These are the activations of a small neural network, seen along a few directions. Each row is one input.
In each table, some parts of the input vary, and every possible input appears once, in random order.
A made-up example of a description, with smaller parts first: one of 8 places around a ring, together with either a single point or one of 11 places along a line or (one of 3 separate values, together with one of 4 places along a line).
Shared parts are said once, and a part with two or three values counts as separate values.

Other details of the inputs shift rows strongly along two fixed directions, in all tables alike. That doesn't count.

A family of inputs:
R1: [-5 -2  1 -1  2  9  2 -2  1 -3  2 -5]
R2: [ 0  0 -1  0  5  2  2 -9 -1 -7  9 -3]
R3: [ 1 -3  3  0  1  7  2 -1  2 -5  3 -3]
R4: [-8 10 -7 -2  0  4  1 -1  1 -1 -2  5]
R5: [-1  9 -6  0  3 -1  1 -1  1 -8 -3  8]
R6: [  1  -4  -5   3  -3 -10  -4   7   2  -2  -7   2]
R7: [ 3  7 -4  1  1 -7  1  2  0 -8 -6  7]
R8: [ 7 -6  6 -2  0 -2  2  5 -1 -3  2 -3]
R9: [ 1  1  1  0  0  1  0  2  6 -9 -3  2]
R10: [ 5 -1  1 -1  3 -4  4 -8 -1 -9 10 -2]
R11: [-2  2 -1 -2  1  5  0  1  5 -6 -3  3]
R12: [-5 10 -5  0  0  3  0 -1  2 -1 -3  6]
R13: [  1   6 -11   8  -2 -13   1  -2   4 -11  -6   4]
R14: [ -2   1  -6   9  -4  -7   0  -1  11 -14  -2  -3]
R15: [  1  -4  21  19 -21   4  -4  -3   6  33   3 -19]
R16: [-8  2 -3 -3 -1  8  1  0  4 -1 -2  2]
R17: [-2  7 -7 -5  4  0  0  3 -4 -4 -5 11]
R18: [  0   6  -9  10  -5 -12   0  -2   4  -4  -6   3]
R19: [ 0 -6 -2  5 -1 -8  0  2  4 -7  4 -3]
R20: [-4 11 -5  2  0  2  1 -2  3 -3 -2  6]
R21: [-8 11  1  9 -9  5 -2 -4  5 14 -2  0]
R22: [  3  -2   3   2   2   3   3  -2   4 -11   5  -3]
R23: [-2  0 -3 -5  3  4  0  3  3 -8 -3  6]
R24: [-1 -3  1 -2  3  7  2  0  2 -6  3 -3]
R25: [ -7   4   6   4 -15   4  -9   6  -7  45  -9  -3]
R26: [-4  0 -2 -3  6  4  1 -7 -4 -5  6 -5]
R27: [  3  -4  -5   0   5 -14   5  -7   1 -14  11  -1]
R28: [  3   1   5   7  -2  -3   6 -14   5  -7  13  -7]
R29: [-7  2 -3 -4  0  8  0  2  3 -1 -3  1]
R30: [-5 -5  6  1 -4  9 -2  0 -2 15  0 -8]
R31: [ 1  0 -1 -2  6  2  2 -8 -1 -9  9 -3]
R32: [ 2  4 -8 -8  6 -4 -1  7 -8 -3 -8 14]
R33: [ 15 -18  -8 -23  12 -24  -3  18 -24   5  -4  11]
R34: [-4  2 -3 -3  2  6  1  2  5 -8 -2  4]
R35: [ 5 -6  4 -2  0 -1  1  4 -2 -3  2 -1]
R36: [-8 10 -6  0  1  4  1 -1  2 -1 -2  6]
R37: [ 0  8 -4  4 -1 -5  1 -1  2 -6 -5  7]
R38: [ -5  13   6  19 -13   2   0 -10  12  11  -1  -7]
R39: [ -4  -3   6   3  -2   4  -3  -5  -6  19   4 -10]
R40: [ 4 -3  0 -4  6 -2  1 -5 -5 -4  8  0]
R41: [ -3  -8  14   1 -18   6 -12  13  -8  59 -14  -8]
R42: [  0 -11  12  -1 -11   2 -12   7 -18  54  -5 -13]
R43: [-1  8 -5  3  1 -3  1 -1  2 -8 -4  7]
R44: [-4  5  7 12 -9  7 -1 -5 13  6  0 -7]
R45: [-4 -4  0 -2  4  8  3 -1  1 -6  3 -2]
R46: [  7  -1   0  -3   4  -5   4  -7  -2 -10   9  -2]
R47: [  0  -6  14   7 -13   3  -9  -1  -9  46   0 -14]
R48: [ -2  -1  12  14 -10   8  -1  -7   8  14   5 -12]
R49: [ 5 -2  0 -4  6 -2  1 -5 -5 -4  7 -1]
R50: [ 2 -7  0  4 -2 -9  0  4  3 -3  3 -4]
R51: [  3  -8  -5 -13  11   3   1   8  -8 -10  -1   7]
R52: [  0  -4   0  -3   5   6   3  -1   1 -11   4   1]
R53: [-5  1 -2 -2  1  6  0  1  5 -4 -2  4]
R54: [  4   0  10  10  -8  -3   3 -12   4   8  11 -13]
R55: [ -4   0  -8 -11   8   4   1   6  -1 -11  -4   8]
R56: [ 2 -4 -2 -8  8  0  0 -1 -8 -2  4  0]
R57: [-8 10 -6  0  1  4  1 -2  1 -1 -1  7]
R58: [  4  -1   0  -1   6  -3   4  -9  -1 -10  10  -1]
R59: [  4  -4   2  -1   4   1   3   1   1 -10   4   0]
R60: [ 25 -22 -14 -48  20 -26 -12  50 -51  23 -33  35]
R61: [  1   2   3   4  -2  -1   1   1   8 -11  -3  -1]
R62: [ 3 -3  2  0  3  4  3 -1  3 -8  4 -2]
R63: [-4 -3  1 -2  3  8  2 -1  1 -4  3 -4]
R64: [ 3  0  1 -1 -1 -2 -1  4  3 -6 -6  2]
R65: [  6  -4   2  -3   3  -1   3   3   0 -11   3   0]
R66: [-3  4  4  9 -5  4  1 -5 12 -5  0 -3]
R67: [ 2 -1  2  0 -1 -2  0  4  4 -7 -5  2]
R68: [ 1  9 -2  5 -3 -4  0 -1  3 -2 -6  4]
R69: [-3  0 -1 -2  6  3  1 -7 -3 -4  7 -5]
R70: [  2   2   8  10  -5   1   2 -14   6   5  11 -12]
R71: [ 0  0 -1 -3  3  2  0  4  2 -6 -4  5]
R72: [ 3 -3 -2 -7  3 -3 -1  8 -1 -9 -7  7]
Description of these inputs: one of 2 separate values, together with one of 4 places along a line, together with either a single point or one of 8 places along a line.
- Changing only the place on the line of 4 turns R20 into R11. The same change can be made to R18. Which row results? => R6
- Changing only the place on the line of 4 turns R25 into R16. The same change can be made to R21. Which row results? => R53
- Change only the choice among 2 separate values in R56. List by row number the other rows that result. => R47
- List by row number the other rows that have the place on the line of 4 and the choice among 2 separate values in common with R30. => R15, R19, R35, R45, R48, R51, R52, R59
- A walk changes only the place on the line of 4. It starts at R36 and steps to R55. List the rest of the walk in order. => R63, R69
- Change only the place on the line of 4 in R48. List by row number the other rows that result. => R32, R40, R71
- A walk changes only the place on the line of 8. It starts at R1 and steps to R63. List the rest of the walk in order. => R24, R3, R62, R22, R65, R8

A family of inputs:
R73: [ 15  -2  -8 -22   5 -19 -12  24 -38  40 -23  23]
R74: [ 20 -16 -12 -23  21 -23   7  16 -14 -41   0  17]
R75: [  9 -11 -10 -27  23   6   5  18  -7 -40  -8  20]
R76: [ -9   6  11  27 -21   2  -4 -21   9  34   8 -24]
R77: [  8  -4  19  25 -17  -6   4 -12  17   5  11 -22]
R78: [ -8  10   1  21   0   5   8 -29  18 -24  21 -15]
R79: [  6 -13 -10 -29  16   0  -4  31 -16 -11 -19  22]
R80: [ -7  10   1  18   7   9  16 -37  23 -52  32 -17]
R81: [ 13 -10   7   6 -10 -18  -4   8  -3  16  -2  -5]
R82: [  6   2 -12   3   1 -22   3   0   6 -22  -2   7]
R83: [-17   6  14  17 -19  17  -4 -13   8  42   6 -18]
R84: [ 17 -16  -8 -30  30  -7   7   7 -21 -38   9  10]
R85: [  6   1  -9   3   2 -21   4   1   5 -23   0   6]
R86: [  0  -6 -15 -26  14  -1  -4  29 -14 -10 -22  24]
R87: [ -5  11   2  -3 -12   6 -10  10 -17  55 -16   8]
R88: [-15  13  -1  17  -4  16   5 -10  27 -25   1  -4]
R89: [ -5  13   1   2 -16   3 -12  19  -5  39 -30  11]
R90: [ -9   5 -13 -12  20  12   9  -9   3 -37  13   8]
R91: [-22  17  -4  15  -4  18   7 -26  20 -12  15 -10]
R92: [  1   5  11  31 -21 -11   0 -15  21   9   8 -17]
R93: [  6 -12  12   2  -7  -3  -8   1 -14  36   3 -14]
R94: [  6 -15  17 -14  -1  13  -6   7 -15  37   2 -10]
R95: [-11   0  18  13 -15  19  -4 -12   6  38  10 -21]
R96: [ -2   1  -7  -1   9  -5   4  -9  -4 -15   9   0]
R97: [ 19   1  -8 -15  -1 -31 -11  27 -23  24 -28  26]
R98: [-20  18  -5  19  -8  14   5 -13  29 -23  -2  -4]
R99: [  1 -13  17  -9  -6  12  -7   5 -14  43   2 -11]
R100: [ -3   0  -7  -7  13  12   8   1  12 -45   1   9]
- What is each input in this table made of? => one of 4 places along a line, together with either a single point or one of 6 places along a line
- Changing only the place on the line of 4 turns R93 into R79. The same change can be made to R96. Which row results? => R86
- List by row number the other rows that have the place on the line of 4 in common with R74. => R77, R81, R82, R85, R92, R97
- A walk changes only the place on the line of 4. It starts at R82 and steps to R76. List the rest of the walk in order. => R91, R98
- A walk changes only the place on the line of 6. It starts at R94 and steps to R99. List the rest of the walk in order. => R95, R90, R83, R91

A family of inputs:
R101: [  2   6 -11   1  16  -9   7 -18   8 -50  17   4]
R102: [  3  -3   8  10  -2   3   4 -16  10 -17  13 -16]
R103: [  2 -11 -10 -31  19   7  -2  19 -17 -12  -9  12]
R104: [-15  18   5  16 -17  11  -2 -15  11  25   0  -8]
R105: [-15  32   5  40 -27   9  -1 -14  38  -2 -11  -3]
R106: [ -7  -1   6   3 -10  12  -7   4  -5  41  -6  -5]
R107: [ -8  -1  -7 -12  15  15   8   0   9 -36  10   7]
R108: [  0  -7 -13 -27  21   5   1  20 -23 -13  -8  18]
R109: [  4  -8 -16 -37  21  -4  -5  24 -30   6 -18  26]
R110: [  0  12 -19  14   2 -23  11  -7  24 -56   0  10]
R111: [ -2   6  11  29 -12   3   5 -25  17   3  18 -20]
R112: [ 10 -17  24   5 -15   0  -4   4  -3  35   4 -16]
R113: [ 16 -19   6 -13   5 -11  -5  17 -24  24  -5  -1]
R114: [ 11  -6  12   2 -16 -16 -10   9 -16  52  -5  -8]
- What is each input in this table made of? => one of 2 separate values, together with either a single point or one of 6 places along a line
- Changing only the choice among 2 separate values turns R102 into R103. The same change can be made to R113. Which row results? => R108
- Change only the choice among 2 separate values in R110. List by row number the other rows that result. => R105
